These are the activations of a small neural network, seen along a few directions. Each row is one input.
In each table, some parts of the input vary, and every possible input appears once, in random order.
A made-up example of a description, with smaller parts first: one of 4 places along a line, together with either a single point or one of 11 places along a line or (one of 2 separate values, together with one of 8 places around a ring).
Shared parts are said once, and a part with two or three values counts as separate values.

A family of inputs:
row 1: [ 15.9  19.2   6.4 -10.9  -5.1   4.7   5.3 -16.7   4.5  -1.4  -6.8]
row 2: [  0.9  -3.0  -3.9  13.5 -16.3  -8.7  10.8  -1.7 -13.9  26.7  -7.5]
row 3: [ -7.9   2.1  18.9  -4.7  -8.4   2.1  -3.9 -12.1  -4.0 -12.5  10.3]
row 4: [ 13.0   7.6   9.8 -10.8  -7.8  -1.7   7.9  -6.1   5.2   5.8  -4.8]
row 5: [ -0.5   5.3   3.4 -10.1   4.8  11.2   0.5  -7.6   2.5 -22.9   8.4]
row 6: [ 16.1  10.4 -10.9  -9.1   6.0  12.7   6.9  -1.5  15.4  -7.8 -12.4]
row 7: [-18.0 -23.9 -10.6   6.2   6.8   6.1  -4.4  28.6 -11.2   1.0   3.7]
row 8: [ 10.1  -1.5 -10.3  -3.8   1.4   7.0   6.8  11.9  17.7  -0.9  -6.1]
row 9: [ 23.8  13.4  -4.9 -12.5   3.5   7.8   7.1  -3.5  10.8  -5.0  -3.5]
row 10: [-10.9  -0.5  17.3   6.5  -8.4   2.0  -1.1 -18.1  -2.9 -14.4   4.2]
row 11: [-18.1 -13.2   6.6  11.2   1.2   7.0   2.8  -1.6  -1.0  -7.5   3.1]
row 12: [  6.4   3.2   9.9   9.2 -10.7  -6.1  12.0 -12.2  -0.2  15.1  -9.3]
row 13: [ 7.7  3.7 -4.7  3.6 -5.5  7.1 11.3 -7.8 11.7  1.6 -9.2]
row 14: [ -7.4   4.0  -1.4  -6.5   7.4  15.5  -0.7  -4.9   8.1 -24.6   2.0]
row 15: [ 20.5  32.7 -55.4 -22.0  45.0 -58.6 -65.2  -2.5  13.6  27.2  -8.0]
row 16: [-11.5 -18.7  -3.6   2.1   1.9   2.5  -1.4  22.6 -13.9   3.9  12.5]
row 17: [ 12.1 -11.2 -13.1  -1.5  -0.4  -1.7   6.7  28.4  -5.4  18.9  -0.8]
row 18: [ -7.2   8.6   7.3   1.6   1.3  13.2  -1.2 -21.0   3.5 -22.9   1.9]
row 19: [-15.3 -18.1  -1.8   2.8   6.2   6.8   1.3  15.3  -0.1  -9.2   5.0]
row 20: [-12.1 -10.4  -2.4  -2.2   2.8   9.5   0.6   6.9   5.4 -19.5   3.2]
row 21: [ 15.3  22.0   8.6   0.1  -6.8   3.9   5.6 -26.1   6.5  -1.2 -13.1]
row 22: [ -9.8  32.5 -35.4 -16.7  51.6 -59.8 -83.5  -0.4   4.9  -2.6  14.6]
row 23: [  8.3 -10.0  -9.6   1.1   6.1   2.5   8.3  20.7  12.3  10.0  -6.7]
row 24: [  6.8  -5.5  -0.2   0.1 -10.5 -10.5   8.0  10.7 -16.3  28.7  -1.7]
row 25: [ -3.9  -7.6   4.1  -8.8   1.1   5.4   1.5   3.6   2.0 -16.6   9.7]
row 26: [-13.2  -4.0   7.5   4.5  -1.9   9.8   0.5 -11.2   5.9 -16.5   3.3]
row 27: [ 15.2  18.6  -1.3  -1.9  -0.2  10.9   6.7 -18.2  13.2  -3.4 -11.0]
row 28: [ 11.7  10.6   8.7   3.8 -10.6  -1.4   8.2 -18.7   7.2   5.3  -8.9]
row 29: [-19.8 -12.2   7.3  17.4 -12.3  -4.7  -0.9  -2.2 -21.4   6.1   7.7]
row 30: [-20.9 -17.1  -4.3  14.2  -5.2   7.7  -1.2  11.1 -15.8   3.9   2.4]
row 31: [-16.2 -11.9  11.4   3.5  -9.4  -4.4  -5.4   9.0 -26.2   7.9  12.3]
row 32: [  4.5 -15.1 -19.7   2.6   1.5   2.1   3.9  31.1   1.0  17.3  -7.5]
row 33: [ -3.8  12.3  16.4  -6.2  -3.1   7.8  -5.9 -19.6  -3.4 -19.3   9.7]
row 34: [ 9.2  4.2 12.6 -0.2 -6.1 -7.9  9.0  2.2 -3.5 16.2 -2.1]
row 35: [  0.3  -7.2 -12.2  12.1  -6.8  -0.2  10.0  11.2  -4.2  23.7  -7.9]
row 36: [-11.1  -7.1  19.9   1.8  -6.4  -3.4  -1.5  -1.9 -14.7  -5.0   9.2]
row 37: [ -8.1 -14.0   5.3  -1.8   4.8   1.3   3.5  14.1  -4.3  -6.0  10.6]
row 38: [-15.4  -5.1  19.4  14.9  -8.0  -3.6   0.3 -12.3 -11.0  -5.1   3.8]
row 39: [ -5.6  11.4  14.8   3.2  -4.5   6.2  -2.9 -27.3  -0.6 -20.3   3.6]
row 40: [15.7 -5.8 -3.3 -5.4  4.3 -2.8 10.6 18.4  4.0 10.7 -2.3]
row 41: [ 18.9   2.8  -5.1 -10.5  -2.1   1.8   9.9   7.2  10.7   0.3  -3.2]
row 42: [ 4.5 -1.6 -1.4  9.9 -1.2  0.7 13.2  2.3  7.7 14.3 -8.4]
- Changing only one part turns row 25 into row 41. The same change can be made to row 26. Which row results? => row 13
- Changing only one part turns row 40 into row 37. The same change can be made to row 8. Which row results? => row 20
- What do these inputs look like to the network? => one of 2 separate values, together with either a single point or (one of 4 places along a line, together with one of 5 places around a ring)
- Which other rows does row 33 become when the place on the ring of 5 takes its other values? List them by row number. => row 5, row 14, row 18, row 39

A family of inputs:
row 43: [-14.4 -18.2   0.8   7.7 -22.6  33.6  23.9  19.8 -29.7 -11.9   4.3]
row 44: [  8.0  10.1   1.8  -4.5 -17.7  44.7  38.1  -9.0 -15.0  -2.3  -3.4]
row 45: [ 11.7 -14.1  18.4  -5.7   4.1  37.6  38.9   5.7  31.3 -18.7 -10.3]
row 46: [-17.8 -21.2   3.5   6.0 -23.3  31.1  20.1  23.7 -12.1 -21.7  -0.8]
row 47: [-20.1 -33.0  13.3   6.3  -4.0  26.1  25.7  31.5  11.2 -27.7  -2.3]
row 48: [-19.1  -7.7  34.1  18.0 -10.7  -7.5  22.5  -8.7  13.5   4.1   3.0]
row 49: [  4.9  32.5 -80.2  26.6  57.0 -44.7 -64.9 -11.4  31.5  22.4 -11.0]
row 50: [ 11.0  -2.3  13.1   0.3  -2.6  44.1  34.9   5.3  14.0 -13.8  -6.0]
row 51: [ 16.6  -7.7  20.8  -1.5 -20.8   1.0  41.9 -23.5  35.9  -8.5  -9.6]
row 52: [ 10.7  28.4 -48.1 -36.6  36.6 -48.8 -76.0   8.3  18.3   3.2  22.4]
row 53: [-17.2 -23.0  11.4  11.1 -10.6  31.9  21.3  32.9  -3.3 -22.0  -2.1]
row 54: [ 14.3   6.7  17.7   3.4 -24.7   3.2  40.9 -26.8  19.4  -1.7 -12.5]
row 55: [ 17.7  17.2   2.7   2.0 -34.0  12.6  46.2 -31.8  -8.8  13.7  -0.8]
row 56: [ 22.5  10.4  16.9  -4.0 -31.8  18.4  26.6 -36.2   4.0   9.9  -5.1]
row 57: [ -5.3  -8.8  29.6  17.4 -35.3   1.0   4.6 -12.1 -11.5   3.7  -0.8]
row 58: [-12.6  -4.8  34.8  17.4 -25.2  -2.1   9.6  -8.9  -1.0   1.2  -2.8]
row 59: [-21.0 -32.5  16.2  19.8 -18.6  15.8   5.3   2.6 -29.6   3.6  21.3]
row 60: [ 14.4  -4.7   7.1  -8.5 -19.9  46.7  28.7  -6.7  -0.6  -7.8   0.9]
row 61: [-28.3 -16.3  10.2  20.7 -17.6  15.3  13.0   1.6 -39.6   4.8  19.9]
row 62: [ 11.3  38.7  -5.0 -36.1  48.5 -35.3 -69.7 -14.6  -6.8 -24.5   7.4]
row 63: [ 15.8   3.5 -65.8 -11.0  33.3 -56.2 -38.9  26.8  -2.4  71.8 -59.7]
row 64: [  8.7  35.0 -22.5 -42.9  49.3 -41.9 -71.4   3.0  14.2 -10.3  26.6]
row 65: [  3.6  37.4 -12.6 -11.5  52.9 -35.1 -63.1 -31.9 -15.1 -42.1 -25.0]
row 66: [ -9.2   3.1  27.8  12.9 -27.2   4.6   9.6 -14.9 -25.8  12.3   4.8]
row 67: [-29.9 -22.7  21.4  23.8  -7.8  12.0  12.1  12.3 -14.8   0.2  12.9]
row 68: [ 53.4   8.9 -23.4 -25.6  37.0 -64.4 -20.3  58.6  -9.6  53.1   9.5]
row 69: [-31.1 -40.8  24.9  12.8  -7.5   9.7  10.5  10.9  -2.4  -5.2  10.8]
row 70: [  1.4  26.0 -68.6 -18.4  43.3 -53.7 -69.9  -6.5  34.9  14.3   8.3]
- What do these inputs look like to the network? => either one of 2 separate values or one of 6 places along a line or (one of 4 places along a line, together with one of 5 places around a ring)
- Which other rows does row 51 become when the place on the ring of 5 takes its other values? List them by row number. => row 45, row 47, row 48, row 69
- Start at row 51 and move only the place on the line of 4, one step at a time. The first step leads to row 54. Which rows follow, in order? => row 56, row 55

A family of inputs:
row 71: [ 20.9   8.3 -60.5 -20.2  25.9  -3.3  -3.7  21.6  41.5  19.0  -3.1]
row 72: [  7.8  36.9 -13.8   4.0  14.8 -34.3 -40.5 -24.0 -24.2  32.9  -6.2]
row 73: [-19.3  16.5  60.5   2.5 -19.1   9.4  -1.3 -41.6  -0.1 -40.9  18.9]
row 74: [ -8.7  10.8 -27.2 -25.0  39.9 -15.3 -55.1  -1.9  26.9 -36.6  -7.5]
row 75: [ 33.1  30.1 -32.5  10.1  15.1 -28.3  -1.0  21.1  -1.0  53.9 -13.9]
row 76: [-43.4 -63.4  19.6  29.1 -30.2  29.5  43.2  40.6 -37.3   0.4  10.1]
row 77: [ 28.0 -12.6   4.7 -10.2  -9.7  38.6  54.6   1.8  31.5 -12.9  -3.8]
row 78: [-13.9  24.3  -2.1  -7.2  35.2 -40.9 -54.7 -33.8   3.0  -9.2   8.8]
row 79: [ 28.8  -9.3  27.2  14.1 -36.3  14.0  51.7  -5.3   3.4  20.6 -33.0]
row 80: [ -0.8  15.5  28.1  15.6 -43.6  13.4  21.2 -43.8 -17.9   1.1  -5.0]
row 81: [-29.7 -55.7 -21.3   4.2   9.1 -25.7 -18.1  77.8 -37.6  35.1  30.8]
row 82: [ -2.7  -1.6  17.4 -16.9  -1.1  42.9   3.7 -12.5  11.8 -63.4   3.7]
- Changing only one part turns row 79 into row 75. The same change can be made to row 80. Which row results? => row 72
- What do these inputs look like to the network? => one of 2 separate values, together with either a single point or one of 5 places around a ring
- Which other rows does row 73 become when the choice among 2 separate values takes its other values? List them by row number. => row 78
